W =
[[144, 119, 120, 113, 139, 146, 127, 116, 124, 122],
 [144, 110, 111, 110, 149, 139, 110, 128, 111, 120],
 [135, 132, 119, 117, 139, 130, 121, 126, 113, 127],
 [150, 119, 114, 121, 145, 136, 131, 147, 127, 123]]
Rows and columns are counted from 1.
(1, 1) = 144
(3, 2) = 132
(4, 7) = 131
(2, 5) = 149
(3, 6) = 130
(4, 6) = 136
(2, 1) = 144
(2, 4) = 110
(2, 10) = 120
(4, 5) = 145
(1, 6) = 146
(4, 10) = 123
(1, 7) = 127
(3, 1) = 135
(1, 4) = 113
(3, 5) = 139

grid =
[[113 118 109 122 112 111 132 124 119 137 110 136 109 116]
 [116 112 145 129 121 129 133 141 142 134 145 130 140 132]
 [131 110 137 128 148 119 143 122 150 124 106 117 134 122]
 [117 138 120 126 148 129 130 115 140 138 122 129 149 119]
 [116 107 136 113 124 126 142 138 141 129 123 125 123 128]
 [141 107 106 142 143 121 150 128 131 142 137 148 130 122]
 [118 107 137 109 135 116 142 137 111 140 111 119 107 118]
 [143 113 140 123 105 106 119 130 113 144 109 131 116 125]
 [108 118 124 108 113 131 145 106 148 126 123 116 129 146]
 [121 131 137 128 126 111 115 117 146 110 122 144 108 112]
 [127 115 125 112 141 119 127 141 141 130 122 108 108 107]
 [134 107 120 111 118 132 125 115 112 134 121 105 142 117]
 [106 145 125 117 124 147 128 117 123 142 105 112 147 134]
 [151 149 144 138 112 147 120 116 138 126 141 149 123 118]]
Indices start at 1.
(1, 1): 113
(9, 2): 118
(8, 2): 113
(1, 5): 112
(4, 1): 117
(7, 10): 140
(9, 6): 131
(11, 11): 122
(12, 9): 112
(12, 10): 134
(11, 4): 112
(6, 13): 130
(11, 8): 141
(10, 1): 121
(4, 11): 122
(6, 9): 131
(5, 3): 136
(8, 13): 116
(12, 2): 107
(7, 14): 118
(7, 7): 142
(4, 13): 149
(3, 7): 143
(3, 4): 128
(1, 12): 136
(2, 4): 129
(1, 4): 122
(5, 5): 124
(10, 14): 112
(2, 12): 130
(8, 7): 119
(13, 6): 147
(3, 6): 119
(5, 7): 142
(6, 5): 143
(6, 11): 137
(12, 4): 111
(3, 2): 110

data = [[126, 122, 121, 134, 131, 119, 125, 126, 127, 137, 129, 126, 123, 126], [131, 110, 119, 131, 124, 130, 130, 134, 129, 152, 135, 132, 125, 128], [128, 140, 129, 122, 124, 139, 128, 134, 134, 124, 114, 124, 131, 128], [127, 121, 139, 134, 134, 145, 124, 130, 130, 118, 115, 130, 133, 130], [133, 133, 122, 136, 121, 107, 125, 130, 134, 147, 129, 133, 129, 125], [127, 118, 129, 125, 127, 119, 126, 124, 131, 136, 136, 128, 130, 130], [126, 125, 124, 129, 133, 137, 125, 125, 126, 116, 131, 134, 128, 130], [129, 125, 138, 132, 126, 137, 127, 123, 127, 121, 120, 126, 124, 129], [128, 119, 133, 134, 130, 119, 130, 130, 127, 118, 132, 133, 130, 125], [130, 137, 133, 133, 126, 134, 129, 128, 131, 113, 131, 126, 128, 128], [128, 117, 128, 129, 134, 126, 130, 136, 127, 129, 131, 137, 132, 132], [123, 117, 125, 132, 128, 126, 129, 130, 126, 137, 119, 120, 134, 124], [128, 128, 118, 126, 128, 101, 124, 122, 131, 131, 132, 141, 125, 129], [129, 137, 127, 130, 130, 126, 129, 127, 130, 101, 129, 130, 123, 127]]
Rows and columns are counted from 1.
(1, 1): 126
(6, 8): 124
(11, 8): 136
(13, 14): 129
(10, 12): 126
(8, 5): 126
(3, 6): 139
(5, 1): 133
(5, 13): 129
(11, 14): 132
(9, 3): 133
(2, 2): 110
(1, 3): 121
(4, 4): 134
(6, 2): 118
(11, 7): 130
(3, 12): 124
(11, 5): 134
(9, 11): 132
(10, 8): 128
(14, 1): 129
(12, 5): 128
(10, 1): 130
(11, 3): 128
(2, 8): 134
(7, 6): 137
(4, 5): 134
(4, 9): 130
(10, 6): 134
(12, 13): 134
(10, 4): 133
(12, 11): 119
(13, 12): 141
(4, 7): 124
(12, 2): 117
(2, 5): 124

x =
[[138 134 123 132 125 132 113]
 [130 130 132 124 135 132 132]
 [129 129 130 125 134 131 131]
 [136 134 140 115 155 143 143]
 [127 127 127 129 125 126 127]
 [119 122 129 122 125 134 124]
 [132 129 129 131 125 131 127]
 [128 128 128 128 128 127 128]
 [133 131 135 121 142 136 136]
 [112 124 126 118 141 119 133]
 [137 134 127 134 131 122 133]
 [122 125 131 125 130 125 138]
 [127 126 129 133 133 118 126]
 [136 134 140 115 154 142 143]
 [129 128 128 128 128 128 127]
 [133 131 126 130 127 130 121]]
Indices start at 1.
(1, 1) -> 138
(5, 5) -> 125
(13, 4) -> 133
(14, 1) -> 136
(3, 1) -> 129
(14, 3) -> 140
(14, 5) -> 154
(11, 7) -> 133
(8, 7) -> 128
(12, 4) -> 125
(1, 6) -> 132
(13, 1) -> 127
(12, 5) -> 130
(4, 4) -> 115
(16, 5) -> 127
(6, 1) -> 119
(6, 7) -> 124
(5, 3) -> 127
(3, 5) -> 134
(8, 3) -> 128
(13, 2) -> 126
(9, 2) -> 131
(12, 1) -> 122
(11, 3) -> 127
(1, 7) -> 113
(14, 2) -> 134
(5, 6) -> 126
(15, 4) -> 128
(11, 2) -> 134
(16, 3) -> 126
(1, 4) -> 132

A =
[[151 125 142 109 106 122 146 148 122 152 150]
 [141 125 133 115 129 149 113 146 108 119 105]
 [143 105 137 148 127 112 102 127 153 112 141]
 [140 147 113 151 133 150 118 113 140 145 152]]
Rows and columns are counted from 1.
(1, 1) = 151
(4, 9) = 140
(2, 3) = 133
(3, 4) = 148
(1, 7) = 146
(2, 11) = 105
(4, 2) = 147
(3, 3) = 137
(3, 10) = 112
(4, 8) = 113
(4, 7) = 118
(4, 5) = 133
(1, 6) = 122
(3, 2) = 105
(1, 3) = 142

B =
[[126 125 129 101 127 133 132 142 137 126 124]
 [126 132 131 126 132 127 113 134 137 133 122]
 [128 129 130 127 129 127 122 130 137 129 124]
 [125 127 127 119 126 120 135 136 137 132 125]
 [129 137 132 126 130 132 129 140 137 123 127]
 [129 135 132 125 131 133 130 136 137 121 121]]
Indices start at 1.
row 1 col 1 => 126
row 3 col 11 => 124
row 3 col 9 => 137
row 2 col 10 => 133
row 3 col 1 => 128
row 4 col 4 => 119
row 4 col 2 => 127
row 3 col 7 => 122
row 5 col 4 => 126
row 2 col 9 => 137
row 5 col 2 => 137
row 4 col 3 => 127
row 6 col 4 => 125
row 1 col 10 => 126
row 4 col 11 => 125
row 5 col 6 => 132
row 1 col 2 => 125
row 2 col 7 => 113
row 6 col 1 => 129
row 1 col 8 => 142
row 4 col 7 => 135

m =
[[114 122 139 146 151 110 107 149 108 138 110 152]
 [123 138 151 109 125 123 125 152 106 148 139 129]
 [142 148 145 104 115 140 147 133 122 127 132 115]
 [123 143 147 106 127 119 132 148 104 141 140 125]
 [106 136 107 113 136 110 138 106 150 105 130 118]
 [105 135 108 124 141 111 134 107 147 104 120 125]
 [109 119 110 141 152 107 110 120 130 117 112 152]
 [109 112 116 146 150 105 107 130 129 133 130 152]
 [133 150 151 109 130 130 145 152 106 137 119 128]]
Indices start at 1.
row 1 col 1: 114
row 7 col 7: 110
row 3 col 7: 147
row 8 col 3: 116
row 8 col 7: 107
row 3 col 11: 132
row 7 col 3: 110
row 7 col 10: 117
row 4 col 5: 127
row 5 col 8: 106
row 1 col 2: 122
row 1 col 7: 107
row 2 col 4: 109
row 9 col 9: 106
row 8 col 9: 129
row 8 col 6: 105
row 3 col 6: 140
row 2 col 11: 139
row 4 col 7: 132
row 6 col 11: 120
row 9 col 12: 128
row 7 col 12: 152
row 2 col 8: 152
row 1 col 3: 139
row 5 col 5: 136
row 9 col 10: 137
row 9 col 1: 133
row 4 col 12: 125
row 1 col 8: 149
row 6 col 2: 135
row 1 col 5: 151
row 3 col 8: 133
row 4 col 11: 140
row 4 col 4: 106

a =
[[117 120 126 135 135 122 129 106 131 125 135]
 [109 131 106 136 138 105 140 100 118 124 138]
 [128 133 116 142 130 120 131 115 126 129 130]]
Indices start at 1.
(1, 1) => 117
(1, 11) => 135
(2, 8) => 100
(2, 9) => 118
(3, 5) => 130
(2, 5) => 138
(2, 10) => 124
(3, 8) => 115
(2, 3) => 106
(2, 7) => 140
(1, 3) => 126
(1, 5) => 135
(3, 4) => 142
